These are the activations of a small neural network, seen along a few directions. Each row is one input.
Each table varies a few parts of the input and shows all the possible inputs, shuffled.
A made-up example of a description, with smaller parts first: one of 4 places along a line, together with either a single point or one of 11 places along a line or (one of 3 separate values, together with one of 8 places around a ring).
Shared parts are said once, and a part with two or three values counts as separate values.

Other details of the inputs vary at random and push rows far along two fixed directions, the same in every table; ignore that.

Table:
row 1: [  6   2 -15  -8   5 -42  19  -3   0  12   9  22]
row 2: [  2  -5 -23 -11  10 -32  17 -14   6   6  18  18]
row 3: [ -4 -14  17   9   5  18 -15  -8  -5  -1  -3  -8]
row 4: [  0 -10  18  12   8  19 -16  -7  -4   2 -10  -3]
row 5: [  5  11 -20  -8   1 -22  20 -19 -12   8   7  27]
row 6: [  1 -12  25  14  -3   3 -13   6   9   1  -8   1]
row 7: [ -4 -17  26  10   3   6 -15  10  -2  -3  -5  -4]
row 8: [ -3  17 -14 -31 -21  60   4  45  18 -26  -3 -94]
row 9: [ -2  -2  14   9  -4  22 -12   1  -5   7 -11   3]
row 10: [ -1 -16  28  13  -3   6 -14   4   5  -6  -4  -2]
row 11: [  3  38 -51 -45 -22  16  43  27   5 -23  14 -61]
row 12: [  4  -8  20  15   4   7 -14  13   0   3 -11  -3]
row 13: [ -8   4  15  13  -3  19 -20  -3 -12  -5 -13  10]
row 14: [ -2   7 -19 -15  -3 -25  22 -17  -8   9  13  24]
row 15: [  1  -7  14   9   4  20 -16  -1   2   9  -9  -6]
row 16: [-15  -1  18   6  -8  18 -21   0  -9  -4  -7   7]
row 17: [  9   0 -26  -5  15 -29  17 -17   4   4  11  19]
row 18: [  3  -1 -25  -9  10 -32  16 -12  11  12  13  20]
row 19: [  2 -12   9  13  10  15 -16   4  11   3  -6  -3]
row 20: [ -8  -7  18   8  -5  18 -13  -1  -4   9 -10   8]
row 21: [ 10   5 -16  -4  10 -38  20  -8  -6   4   8  21]
row 22: [ -5  17 -23 -10  -3 -27  15 -18 -14  -1  12  26]
row 23: [ -8   7  12  11  -6  19 -20   3  -7   1 -13   8]
row 24: [ -5 -12  16   7   2  16 -17  -2   4  11  -8  -3]
row 25: [  1 -14  26  17   0   7 -13   1   0 -11  -3  -5]
row 26: [ 14   8 -14  -1   2 -38  19  -8   6   8   9  22]
row 27: [  6 -10  24  18   3   7 -13   1   1  -6  -9   0]
row 28: [ -4 -19  14  13  10  14 -15  -3   3  -6  -1  -7]
row 29: [ -7  16 -21 -10  -6 -28  11 -13  -7  10   6  32]
row 30: [  9  32 -46 -40 -15   3  41  40  10 -27  14 -70]
Description of these inputs: one of 5 places around a ring, together with either one of 2 separate values or one of 4 places along a line.
- Changing only the place on the ring of 5 turns row 16 into row 23. The same change can be made to row 10. Which row results? => row 26
- Which other rows agree with row 20 in the place on the ring of 5? List them by row number. => row 1, row 6, row 18, row 24, row 29

Table:
row 31: [ -4  -8  -3  -3   8  -3   2 -13  -6   4   6  -1]
row 32: [ -7  -5 -14  -3  10  -5  -1  -7   1   5   6   5]
row 33: [-1  8  2 -2 -9 -4  3  9 -7  8 -3 11]
row 34: [ -3  13   0  -9 -10   2  -2  15  -5  -3  -6  -8]
row 35: [ -2  -1  -3  -2   3   6   0 -10  -3  -2   4   8]
row 36: [ 12  -2  -2   4  10 -17   1   0   3   3  -1   4]
row 37: [-18 -30  78  44   2  35 -52  -2 -21   0 -25  16]
row 38: [ 10  -7   6   9   9 -11   4  -2  -4  -3   3  -3]
row 39: [ -4  -9 -10  -8   8   0   4  -7  -2   2   6   3]
row 40: [  5  -4   2  -4  -2 -10   0   4  13   0   2  -5]
row 41: [ -4   5   4  -3  -6  -3   2   7 -10  -7  -2   7]
row 42: [ -1  -8   1   5   4 -21   1  -5  10   1   6  12]
row 43: [  1  10  -5  -1 -11   8   5   0  -1   5  -5   3]
row 44: [ -1   2  -1  -2   1   5   2 -13  -6  -1   7  -1]
row 45: [  6  -3   0  -2  -3 -11  11   5  13   8   5  -1]
row 46: [-3  4 -9  0  1  6 -6 -5  2 -1  4  3]
row 47: [ -2  10  -1  -1 -10   9   3  -4  -7  -8  -1 -10]
row 48: [-2  6 -5 -1 -4 -3  8 -9 -6 -4  1 15]
row 49: [  3 -10   4   0   1 -14   6  -2   8  -4   7   6]
row 50: [  2   9  -9 -10  -1  10  -2  -3   3   1   1  -6]
row 51: [ 2  7 -7 -6 -4 16  2  1  3  7  0 -8]
row 52: [12  0 -2  6  7 -8  9  8  6  6 -3 -3]
row 53: [ -3  22  -3 -15 -23  58  -8  38  12 -24 -20 -68]
row 54: [ -1  -5 -10  -8   3   5   4  -1   3  13   0  -3]
row 55: [-5 -1 -6 -7 10  1 -1 -5  3  9  1 -2]
row 56: [11 -7  0  4  9 -9  6  3  1 -7 -1  0]
row 57: [  4  -8   4  -1  -3 -13   5  -2   4  -4   9  -6]
row 58: [  7  -6  -2  12  12 -20   0  -3   2   1   3  14]
row 59: [-7  9 -2  0 -7 -5 -2 10 -6 -4  0  7]
row 60: [-5  7 -7  5 -5 -3 -3 -7 -3 -2 -2 12]
- Changing only one part turns row 37 into row 41. The same change can be made to row 31. Which row results? => row 39
- What do these inputs look like to the network? => one of 5 places along a line, together with either one of 2 separate values or one of 4 places along a line
- Change only the choice among 2 separate values in row 38. List by row number the other rows that result. => row 57
- Which other rows agree with row 42 in the place on the line of 5? List them by row number. => row 32, row 46, row 58, row 59, row 60
- Change only the place on the line of 4 in row 43. List by row number the other rows that result. => row 33, row 51, row 54

Table:
row 61: [  0 -17  25  -1 -14  56  -8  29  26 -33   3 -63]
row 62: [ 19  -3 -11   5  15 -38  28   5  -3  21   1  15]
row 63: [ 13  31 -38  -9  -4 -10  29   1   1   5  -4  14]
row 64: [-12  10 -15  -9  -7 -19  17 -13 -20  -6  22  27]
row 65: [ -8 -15 -41 -16  23  -5   9 -39   1  17  16   7]
row 66: [  1 -13 -18  -5   6 -39  11  -4  16 -10  12  17]
row 67: [-12 -15  16  33  13 -31 -11 -45 -31   8  16  80]
row 68: [  4  25 -28 -12 -15  15  14   8  -4 -25  -4 -32]
row 69: [ 13  11 -20 -10  11 -43  27   3  -2   4  12 -19]
row 70: [  1   2 -55 -25  20   5  25 -16  13  29   9   0]
row 71: [-14   8 -13 -19 -14 -24  14 -14 -17   4   7  23]
row 72: [ -1  11  13   3 -13  70 -12  26  -6 -40 -11 -57]
row 73: [-18  -1  39   6 -24  76 -30  44   1  -3 -34 -38]
row 74: [-10  13  23 -18 -29  64 -26  41   2  -6 -19 -55]
row 75: [ -6 -61  75  58  40 -15 -49 -22 -21   4  -8  66]
row 76: [ -7  -5  19   0  -8  43 -27  45  35 -30 -14 -67]
row 77: [ 16  -9  26   6 -14  52  -1  41  22  -3 -21 -64]
row 78: [-13 -64  77  54  26  13 -57 -17   0  -6  -9  48]
row 79: [ -4  18 -12 -21 -12 -22   6  -7  -9  18   8  27]
row 80: [  6 -50  84  63  27   5 -60 -11 -16  25 -22  35]
row 81: [ -3 -56  77  58  12  19 -48 -16  16  25 -24  50]
row 82: [  6   9 -21 -16  -5 -34  23  -9  29  -1  19  -9]
row 83: [-12  19 -14 -33 -21  19  20  18 -11 -20  13 -28]
row 84: [  5 -30  48  18 -14  57 -24  25   9 -20 -20 -67]
row 85: [ -8  34 -35  -8  -9 -23  16  -5  -3  -3  13   2]
row 86: [  8  -1 -30 -14  11 -43  22  13   2 -14  10  -7]
row 87: [  4   0 -11  -2  21 -51   7   2   4   1   7  11]
row 88: [ 18   8 -25 -18  -7 -29  21  -1  30   7  20  -2]
row 89: [ -1  31 -32  -8 -18  22  16  30   5  -4  -5 -23]
row 90: [ 16  -1 -14  -2  19 -46   5   8   4   8   9  19]
row 91: [ 24  -1  -3  -4   0 -35  19 -12   8  19  14   8]
row 92: [  6  36 -32 -11  -3 -21  19 -13  -3  -6   4   1]
row 93: [ -5  22 -39  -9 -14 -20  20  -6 -10 -10  13   4]
row 94: [  4  33 -39 -10 -11 -17  13   2  -3   5  13   8]
row 95: [ 11  28 -21 -19  -5  25  24   7  -9 -33   3 -33]
row 96: [-18   3   8  -7   0 -50   1 -40 -20  28   7  63]
row 97: [ 15 -23  13   9  14 -50  25 -41 -11  12  25  46]
row 98: [ 13  11  -6 -16 -10  -2  21  13  17  -6   6 -54]
row 99: [ 13  -4 -16   1  19 -41  18  15   6  12  -1  23]
row 100: [ -8   6 -50 -28  20  -6  14 -29  11  18  18 -13]
row 101: [-15  31 -14 -31 -24  10  10  18   0  -8   0 -34]
row 102: [  4 -14  22   7  -4  42 -11  43   0 -25 -17 -79]
row 103: [ 17  35 -35 -13  -5 -15  17  -6  -2   1   6   7]
row 104: [ -6  28 -28 -18 -23  20  18  33   5   0  -5 -20]
row 105: [ 18  33 -36 -12   0  -9  31  -2  -1   2  -9  14]
row 106: [-10  15 -20 -37 -13 -14  30  -6 -18  -5  20   7]
row 107: [ -6 -24  70  58  26   2 -56 -51 -24  13 -30  71]
row 108: [ -4  32 -25 -22 -24  16   5  27   3  -4   4 -28]
row 109: [-15  21 -17  -8 -10 -29   7 -13  -8   7  10  22]
row 110: [ -3 -12  48  31  -2  65 -44   4 -11 -27 -37 -23]
row 111: [ -4 -56  52  48  16 -39 -30 -55   2  19   1  79]
row 112: [  7 -18  -8  11  19 -53   9 -13  17  22   4  66]
row 113: [ 11 -24  11  19  28 -58  20 -31 -25  11  22  51]
row 114: [-13 -18  -4 -12  11  84 -18   9   7 -15   2 -68]
row 115: [-17  -4  40   1 -24  76 -30  41   1   2 -35 -36]
row 116: [-28 -35  72  26 -10  47 -56  -5 -22   2 -31  10]
row 117: [-14  10 -20  -8 -14 -23  11 -12 -15  -1   9  24]
row 118: [  4   5 -53 -29  20   0  12 -23  11  26  19  -7]
row 119: [  6 -14  65  46   8  54 -62  -7 -11   0 -39  12]
row 120: [ 11   9 -23 -20  -4  -2   4  32  33 -12   7 -31]
- What do these inputs look like to the network? => one of 5 places along a line, together with either a single point or one of 5 places around a ring or one of 6 places along a line
- Changing only the place on the line of 5 turns row 103 into row 72. The same change can be made to row 119. Which row results? => row 95
- Which other rows agree with row 117 in the place on the line of 5? List them by row number. => row 65, row 66, row 68, row 71, row 84, row 86, row 93, row 102, row 110, row 111, row 116
- Change only the place on the line of 5 in row 61. List by row number the other rows that result. => row 81, row 82, row 88, row 111
- Change only the place on the line of 6 in row 96. List by row number the other rows that result. => row 85, row 92, row 101, row 107, row 109
- A walk changes only the place on the line of 6. It starts at row 105 and steps to row 63. List the rest of the walk in order. => row 89, row 104, row 73, row 115

Table:
row 121: [ 16 -16 -11  -5  17 -34  21   0  16  -6  17  -8]
row 122: [  0  15 -12  -6  -7 -30  14  -7  -7  -8   8  17]
row 123: [  1  22 -40 -29  -8  19  14  13  13  -4   6 -33]
row 124: [  2  -2  24  21   0  22 -20   6  -4   3 -18   4]
row 125: [  3   8 -25  -9   9 -32  22 -25 -15   5  13  29]
row 126: [ 14 -12  12  -1  -3  49  -8  55  36 -20 -13 -94]
row 127: [ -8  -2 -23 -15   0  -7  18 -18  -2   3  15   8]
row 128: [ -1  12 -13 -11  -5 -49  22  -4  -6  17   9  37]
row 129: [  1   9  -4 -11 -14 -27  15   1  -7  -5  10  10]
row 130: [-12 -18  21  10   3  30 -26  -9   4  13  -9   6]
row 131: [-14 -28  37  28  12  15 -36 -30 -14   9  -7  28]
row 132: [ -3 -14  45  33   9  13 -30 -13 -18   0 -12  25]
row 133: [ -6  -3  24  19  -5  13 -25  11  -1  -1 -16   8]
row 134: [  8  28 -36 -26  -9  17  19  18   7  -7  -3 -38]
- What do these inputs look like to the network? => one of 2 separate values, together with either a single point or one of 6 places along a line
- Changing only the choice among 2 separate values turns row 134 into row 125. The same change can be made to row 128. Which row results? => row 129
